A small network was shown many inputs. Here are its activations along a few directions, one row for each input.
Each table varies a few parts of the input and shows all the possible inputs, shuffled.
A made-up example of a description, with smaller parts first: one of 5 places around a ring, together with either a single point or one of 11 places along a line or (one of 2 separate values, together with one of 6 places along a line).
Shared parts are said once, and a part with two or three values counts as separate values.
(in the rows, 128 means zero)

Rows:
x1: [127 149 105  99  77 121 101 111 153 174  94 120 143 131 118 128 113 189]
x2: [129  87 190 150 161  86 115 134 123  75 146 132 135 109 144 116 131  72]
x3: [160 121 133 131 111 177 172  98  98 149 110 150  84 137 145  78 130 143]
x4: [ 74 117 170 125 126  71 123 104 130 113 146 109 101 127 106  91  92 153]
x5: [125 171 171 140  93  99  75 160 102 192  91 138 115 129 160 117 124 126]
x6: [120 166 136 128 113 127  85 143 124 203 118 151 144 141 121 113 108 167]
x7: [ 76 126 159 128 143  61  85 172 117 150 153 144 128 107 157 115 113 130]
x8: [115  75 164 114 165  89 150  97 151  82 133 103 111 123 127 120 114  90]
x9: [ 76 221  47 157  70 116 161 158 100 149 148  88 125 191 119 128 192 151]
x10: [105 125 146 129  64 135 124  98 141 172 104 131 115 163 117 140 119 177]
x11: [180 141 169 136 116 161 145 133  84 149  98 151  88 138 181  95 122 117]
x12: [182 136  84 119  96 199 104 117 148 155  99 139 112 130 106 136 106 167]
x13: [ 73 161  65 144 157 103 187 143 126  55 168  71 179 154 110 170 193  95]
x14: [186 140 132 118  98 172  97 141 117 163  94 178 145 138 153 147 147 132]
x15: [163  76 156 105 148 173 166 115 102  76 129 149 103 131 153 125 143 107]
x16: [124 160 171 139  84  92 129 120 104 165 117 154 101 107 149  61 129 141]
x17: [141 190  67 144 155 174 201 160 120  65 144  90 150 163 109 184 187  89]
x18: [192 144 157 160 143 163 124 166  88 176 105 162 119 134 146 114 117 130]
x19: [121 105 121 114 179 110 100 132 142 119 154 117 151  89 113 174  84  98]
x20: [102 123 146 123 139  70  66 150 151 150 153 126 168 123 110 115 132 156]
x21: [169  94  89 102 153 181 144 106 140  96 104 158 168 108  98 166 114 128]
x22: [ 42 211  65 142 136  71 169 138 124 106 177  90 149 165  91 142 179 146]
x23: [132  94 145 144 193  79  97 137 101 113 150 141 143  96 103 133 116  83]
x24: [109  55 134  93 135 126 116  93 187  97 156  89 149 122 139 134 141 104]
x25: [ 91 131 177 135 121  51 116 122 121 109 165 136 111  86 141  90 115 134]
x26: [ 87  98 119  97  88  80 130 105 176 142 143  88 115 104  96 115 103 145]
x27: [ 72 110  84 126 118  91  78 106 187 162 142  92 127  92 108 144 101 160]
x28: [140 126 136 115  87 215 164 116 159 133  91 163 124 123 133 115 138 161]
x29: [157  65  96 128 150 189 157 103 145 103 117 117 119 146 119 141  91 118]
x30: [122  81 102 104 165 123 108 112 170  97 157  96 158 101  97 173  89 139]
x31: [187 104 167 139 160 149 167 136  89  82 117 152 117 106 154 124 111  91]
x32: [116 147 180 114  79 134 122 125 130 171 134 113  75 148 135  77 119 152]
x33: [144 223  58 170  87 173 185 148  99 107 108 112 124 177 110 176 198 116]
x34: [167 101 104 127 194 170 113 126 113 121 110 168 149 122 131 156 131 106]
x35: [177 105 132 145 176 149 105 155 115 109 106 164 135 118 182 128 137  69]
Changing only one part turns x2 into x25. The same change can be made to x24. Which row results?
> x26
Describe the family of inputs behind these rows.
> one of 5 places around a ring, together with either a single point or one of 6 places around a ring
Which other rows agree with x12 in the place on the ring of 5? List them by row number.
> x3, x11, x14, x18, x28, x33
Change only the place on the ring of 6 in x31. List by row number the other rows that result.
> x15, x21, x29, x34, x35
Which other rows agree with x16 in the place on the ring of 5? List them by row number.
> x1, x5, x6, x9, x10, x32

Rows:
x36: [173 100 173 100  82 181 139 107 141 144  90 139 125 119 134 120 115 174]
x37: [145  51 176 138 185 117  94 102  98  95 147 172 104  72 135  82  93  77]
x38: [154 188 127 139  94 151 196 122 108 118 126 121  96 137 141 143 163 102]
x39: [ 72 186  51 167 147 106 172 146 110  71 172 112 139 146  81 146 187  91]
x40: [160 196  90 142 126 136 163 156 101 148 114 142 149 127 142 152 161  93]
x41: [145 180  95 157 121 166 165 137 109 153 121 119 105 186 150 134 160  91]
x42: [ 79 174 195 130  65  35 128 121 114 165 141 101 104 119 146  86 121 167]
x43: [ 68 178 156 153  81  46  81 122 105 169 145 140  96 108 126  59 118 165]
x44: [ 83 166  72 166 157 111 174 154 124  99 172  76 146 191 120 164 181  84]
x45: [198 131 155 144 152 153 121 156  87 146 108 177 143 102 173 130 115 111]
x46: [122   7 180 101 179 134  68  91 166 135 129 128 120 119 145 116  67 135]
x47: [191 129 189 137 112 173 170 132  97 127 101 162 102 124 167 110 129 114]
x48: [132  24 152  98 168 127  65  88 151 104 124 155 119  76 105  85  68 143]
x49: [142 175  70 106  99 156 134 141 151 164  87 127 161 130 113 159 143 153]
x50: [ 59 144  56 123 131 129 139 137 176 114 164  54 156 187  87 177 168 145]
x51: [153  29 162  83 179 113  68 123 159 128 115 150 160  68 137 127  62 139]
x52: [138  26 200  82 139 126 107  92 171 103 120 133 114  85 132 118  75 141]
x53: [186 114 161 163 147 171 128 141  94 154 118 147 107 163 172 108 113 111]
x54: [124 155  82 125  92 180 134 117 152 172 102 103 124 184 120 147 138 152]
x55: [128 166 111  95  64 172 173 102 155 141 100 106 119 141 106 151 155 157]
x56: [160  45 225 116 177 106 128  96 119  81 143 143  96  82 160 111  91  81]
x57: [ 95 183  65 148 162  82 161 181 120  82 169  99 178 133 113 189 169  86]
x58: [168  87 144 123 114 191 101 119 140 176  93 140 124 164 150 114  94 174]
x59: [139 196  79 155 114 162 160 126  91 124 113 153 101 140 116 108 163  96]
x60: [ 58 156  34 123 117 116 138 130 160  82 154  95 150 145  50 153 169 148]
x61: [149  30 197 134 203 112  92 109 116 113 150 141 112 125 175 100  79  74]
x62: [157 100 132 118 108 186  89 113 125 140  95 172 113 112 112  96 102 175]
x63: [ 77 161  41 110 131  99 139 169 172 105 144  82 192 136  80 197 169 144]
x64: [ 64 158 176 153 100  42  81 131 115 196 153  98 101 151 156  90 110 164]
x65: [ 85 184  95 141 122  97 210 144 128  63 175  81 140 157 103 176 193  90]
x66: [ 78 152  78 102  93 113 182 132 172  79 150  65 162 156  80 174 165 150]
x67: [121 171  63 120  84 176 129 106 144 137 104 138 112 135  85 127 152 160]
x68: [158  56 185 124 210  90  90 136 113 110 131 164 136  69 161 130  86  75]
x69: [181 105 137 105 122 162  91 141 136 162  81 160 163 106 140 137 103 174]
x70: [186 130 141 160 126 175 125 129  79 131 117 187 107 114 141  84 123 115]
x71: [ 79 174 166 127 104  16  72 159 111 181 139 126 135 100 154 107 108 161]
Changing only one part turns x41 into x38. The same change can be made to x58. Which row results?
> x36
Describe the family of inputs behind these rows.
> one of 4 separate values, together with either a single point or (one of 2 separate values, together with one of 4 places along a line)
Change only the choice among 4 separate values in x52. List by row number the other rows that result.
> x46, x48, x51
Change only the choice among 4 separate values in x45. List by row number the other rows that result.
> x47, x53, x70

Rows:
x72: [147  39 164  89 141 151  82 106 156 127 110 142 131  98 124 117  75 164]
x73: [120  70 196  96 132  80  76 105 146 153 122 131 120  87 149  95  80 151]
x74: [ 60 160  90 108  90  79 124 130 155 126 149  79 138 144  97 141 142 168]
x75: [117 185  77 163 145 121 194 152  98  92 153 101 146 156 128 151 180  82]
x76: [186  52 146 119 179 190 116 114 137 112 106 165 133 105 135 133  99 101]
x77: [187 210 119 142  41 204 135 121  94 218  63 165  92 157 154  91 139 177]
x78: [127 148  43 132 134 186 167 136 144  85 135 114 145 160  86 175 166 111]
x79: [130 105 209 138 147  64 103 131  90 141 148 143  98  98 173  90  91 103]
x80: [181  96 175 150 184 126 121 142  93 122 132 173 124  98 170 115 113  69]
x81: [ 85 141  64 108 106 145 130 126 180 113 127  96 158 153  74 167 152 167]
x82: [ 67 202 124 161 108  62 160 145 114 118 164 100 123 152 118 133 171 114]
Describe the family of inputs behind these rows.
> either a single point or (one of 2 separate values, together with one of 5 places around a ring)
Change only the choice among 2 separate values in x76. List by row number the other rows that result.
> x78
